A small network was shown many inputs. Here are its activations along a few directions, one row for each input.
In each table, some parts of the input vary, and every possible input appears once, in random order.
Descriptions start from the smaller parts, as in this example, which fits no table here: one of 2 separate values, together with either a single point or one of 11 places along a line or (one of 4 places along a line, together with one of 5 places around a ring).
Shared parts are said once, and a part with two or three values counts as separate values.

Other details of the inputs shift rows strongly along three fixed directions, in all tables alike. That doesn't count.

Table:
r1: [-26 -43  34   2 -11   4  41 -10  46 -18  13  38 -22  20]
r2: [-25 -11   2  24  -4   2   1   4   5   4  18  18   1  36]
r3: [-49 -20 -53  16  14  -9  -5  19  -8  22  -5  24  -2  18]
r4: [-40 -41 -22 -11  10  -6 -27  28  61  -3  18  28 -13  -9]
r5: [-28   0 -18  52  18  -4 -30  15 -54  25   7  -6  29  23]
r6: [-11 -16 -24  -3  -5   4  19   2   2   8  10  17  -9  20]
r7: [ 52  30  -6 -53   1 -13  -2  -1  15 -16 -36 -26 -18 -42]
r8: [  1   5 -22  -4  32 -17 -17  20  20  18 -10  -7  -4 -10]
r9: [-20  -9 -42  35  13 -10 -46   4 -77  39  -8 -21  35  -7]
r10: [-14 -17 -15  54  22 -27 -10  -2 -93  39   6 -23  19  -2]
r11: [ -4 -24  30 -27 -46  16  31 -26  60 -27  11  36 -16  24]
r12: [  4  26  21  41 -17  12  55 -42 -41  10  34   4   0  31]
r13: [-13 -19   9  -3  -2  11  29   4  61   2  27  31 -14  36]
r14: [-5 -9  0 19  6  1 -6 -1 -1 24 23  6 13 26]
r15: [-16 -23  26  -8 -10  20   8 -10  45  -2  24  22  10   6]
r16: [ 65  52  33 -28  -1   4   1  -9 -25 -28 -27 -48  -2 -51]
r17: [ 26  12  22  12 -28  21  27 -42 -54  10   9 -10  26  22]
r18: [ 26   2  18 -14 -40   3  22 -32   8 -20   6   0  -9   9]
r19: [  4 -14 -34 -16  10  -7 -27  15 -14  14 -13  -8   4 -14]
r20: [ 17  20  14  17 -16  17  46 -43 -43  22   6  -1  21  28]
r21: [-11 -21  21   1 -34  30  35 -27   9  -3  17  34  10  39]
r22: [  4  -9 -34  -5   5 -16 -41   8 -25  14 -16 -18  10 -20]
r23: [ 64  58  33 -21  -8  -2   0  -8 -22 -34 -36 -43  -5 -25]
r24: [-11  17  -8  24   4   1  -2   5 -41  -2   5  -6  -4  -4]
r25: [-37 -15 -48  36  11 -12 -50  13 -70  28 -13  -6  28  -3]
r26: [ 28  -3  -4 -47  -6   5   8   4  32  -7 -11   1 -14 -15]
r27: [  5  25  32  28 -16  25  36 -29 -44  -7  17   2  11  16]
r28: [-38 -19 -15 -13  17  -7  -2  29  74  -4  -3  32 -20  14]
r29: [ 19  21  34  -7 -25   8  17 -16  -1 -32   5  -7 -14  -6]
r30: [-33 -27 -17  62  12 -24   6  -3 -81  31  17  -5   8  18]
r31: [  2 -10 -10 -21   2 -16 -32  21  55 -15  -7   0 -15 -11]
r32: [-30 -27  24  -5 -12  27  17   0  51 -11  25  42   1  17]
r33: [  7  20  39  41 -39   6  28 -46 -37  -8  23  -4  10  44]
r34: [-11 -19   9 -13   5  19  25   4  51   6  29  30  -8   7]
r35: [ 26   9 -10 -53   2  -4 -17  20  21 -28 -45 -11 -15 -37]
r36: [ 29  14  31  -7 -24   3  20 -17  25 -18  13  -4 -11  17]
r37: [ 43  35  19  -5 -36   5  56 -42 -22 -12   2 -11 -13  15]
r38: [  3  22   2  25  -1  -2   6   0 -29   0   2 -10   0  22]
r39: [  0  16  38  34 -36  11  28 -45 -39 -12  27   0   5  24]
r40: [ 37  22  35  -9  -7  14  22 -18  12  -7   0 -12   8   9]
r41: [-12  -6  14  26 -19  13  27 -19  -8   1  39  18  -2  27]
r42: [ -2 -12  -1   9 -29  10  31 -23 -17   3  21  14  -1  36]
r43: [ 47  26  33 -11 -31  26  46 -41 -28  -7  -2 -14  11  11]
r44: [-16 -18 -11  35  29 -22 -21  13 -70  28  -9 -24  22 -16]
r45: [ -3   7   1   4 -12  11  32 -21  -8   2  -7  16   3  21]
r46: [ 30   7  27 -31  -2   7  -3   1  44 -16  -6 -11   2 -12]
r47: [ 37  25   9 -46   5 -21 -53  23  28 -39 -50 -35  -9 -52]
r48: [-68 -20 -37  35  27  -1  -1  22   0  23  17  33  -4  15]
r49: [  5 -10 -11 -28  16  -9 -43  23  36  -6  -8  -7  -7 -44]
r50: [ -6   5 -26   0  31  -7 -13  16   0  21  -3  -4  -2 -26]
r51: [-22   7 -17   1  27  -3 -16  20   6  -2 -16   2  -1 -23]
r52: [ 56  41  17 -34 -30 -11  -3 -12 -29 -43 -36 -38 -16 -28]
r53: [-47 -13 -30  28  33  -5 -14  25   9  27  -2  18  13  21]
r54: [ 24  29 -18  -7  27 -18 -59  26 -53   0 -30 -51  15 -59]
r55: [-19 -16   5   1   0   5  36  -6  63   9  25  33 -15  38]
r56: [  6  18 -19   3  35 -18 -28  21 -10  14 -25 -27  12 -20]
r57: [ 35  16   5 -32  13  -7 -12  14  31  -6 -14 -18 -11 -21]
r58: [-49 -15 -39  29  43  -1 -17  25 -11  40   8  12  18  -4]
r59: [  1  -7 -21 -48  -1  -7 -11  29  39 -24 -29   7 -26 -20]
r60: [  8  24 -13  -3  14 -21 -62  20 -43 -12 -33 -39   7 -55]
r61: [-25 -29  12  12  11  -7   5   5 -13   1 -10   8  -1  -6]
r62: [ 49  26  24 -35  -3  -9 -30   0  19 -26 -30 -39   4 -38]
r63: [-33 -31 -19 -21  19   5  -2  35  68  -4  19  33 -21  -7]
r64: [-17 -33 -13 -17  14  -8 -34  25  67   8   5  16  -4  -1]
r65: [-22 -32 -18 -22  23   1 -27  35  51   7  12  19  -6 -20]
Description of these inputs: one of 5 places around a ring, together with either a single point or (one of 3 separate values, together with one of 4 places along a line).
- The inputs of r60 and r4 match in every part but the place on the ring of 5. If r53 is changed in the same way as r60 into r4, which row does it become? => r55
- Which other rows agree with r59 in the place on the ring of 5? List them by row number. => r1, r2, r3, r11, r24, r28, r29, r33, r38, r39, r48, r52
- Which other rows agree with r20 in the place on the ring of 5? List them by row number. => r9, r15, r16, r17, r40, r43, r44, r46, r54, r56, r58, r62
- Which other rows does r13 become when the choice among 3 separate values takes its other values? List them by row number. => r6, r63
- Start at r47 and move only the place on the line of 4, one step at a time. The first step leads to r5. Which rows follow, in order? => r23, r53

Table:
r66: [ 47  18  33 -52 -39  13   9 -26  24 -48 -28 -12  -2  -4]
r67: [ -5   0  16  49 -14   7 -40  -7 -50  18  33 -14  29  20]
r68: [ 27  27 -17   5 -12 -22 -46   6 -53 -12 -30 -37  -5 -13]
r69: [ 42   3  59 -37  -5 -11 -13 -10  31 -38   0 -22 -24 -50]
r70: [ 36  12  58   5 -47  11  14 -41  15 -21  10  -3   5  30]
r71: [-11  -9  16  59   0 -16   3 -27 -61  17  12  -4   9  15]
r72: [ 28   8  70 -10 -49  36  19 -43  11 -14  27  -1  33  17]
r73: [ -4  -1 -11  16  19 -16 -28   9 -59   9 -30 -35  18 -39]
r74: [-31 -49 -59 -46  21 -12 -29  53  45  -8 -35  25 -28 -55]
r75: [ -7 -22   5 -10 -50  17  32 -21  49 -22  28  39 -15  39]
r76: [  7   2 -21  -1  10 -39 -24  23 -46 -13 -30 -28 -16 -31]
r77: [ 29  17  24 -35 -23  -1 -27 -11  16 -24 -33 -24  16 -19]
r78: [ 20  41  30   0   5  18  31 -12   7 -12 -15  -2   2   1]
r79: [  9  30 -12   9  48   3 -41  31 -32  12 -13 -30  22 -44]
r80: [ 42  51 -11 -59  20 -14 -14  34  23 -34 -65 -21 -27 -57]
r81: [-23  -7   7 -21  23  -3   8  29 104 -12   4  23 -29   8]
r82: [-46 -63  14   2  13  13   3  15  34  19  32  35  23  -5]
r83: [ 23  40  34   8 -18   6  58 -24   8 -22  10   2 -20  36]
r84: [-27 -27 -18   7 -35  30  23 -24  -6   9  24  37  12  38]
r85: [-49  -2 -27  31   3   7  36  -5   4  22  39  36 -15  52]
r86: [-46 -12 -22  20  57  -4 -33  43  46  18  32  12   1  -4]
r87: [-45 -13 -41 -11  15  19  15  20  41  14   3  42 -16   7]
r88: [-14 -37 -63 -22  49  -6  -5  25  36  63   1  22  13   7]
r89: [-23  -1 -39  46  -3 -27  -4  -1 -94  15   5 -23  -5  -2]
r90: [ -5  -8   6  22 -12   2  32 -26 -68   5  -1   6   8  15]
r91: [ 26   4 -33  26  23 -12  23 -10 -27  58  21 -23  10  36]
- Describe the family of inputs behind these rows. => one of 2 separate values, together with either a single point or (one of 3 separate values, together with one of 4 places along a line)
- The inputs of r79 and r86 match in every part but the choice among 2 separate values. If r66 is changed in the same way as r79 into r86, which row does it become? => r68
- Which other rows does r87 become when the choice among 3 separate values takes its other values? List them by row number. => r74, r84
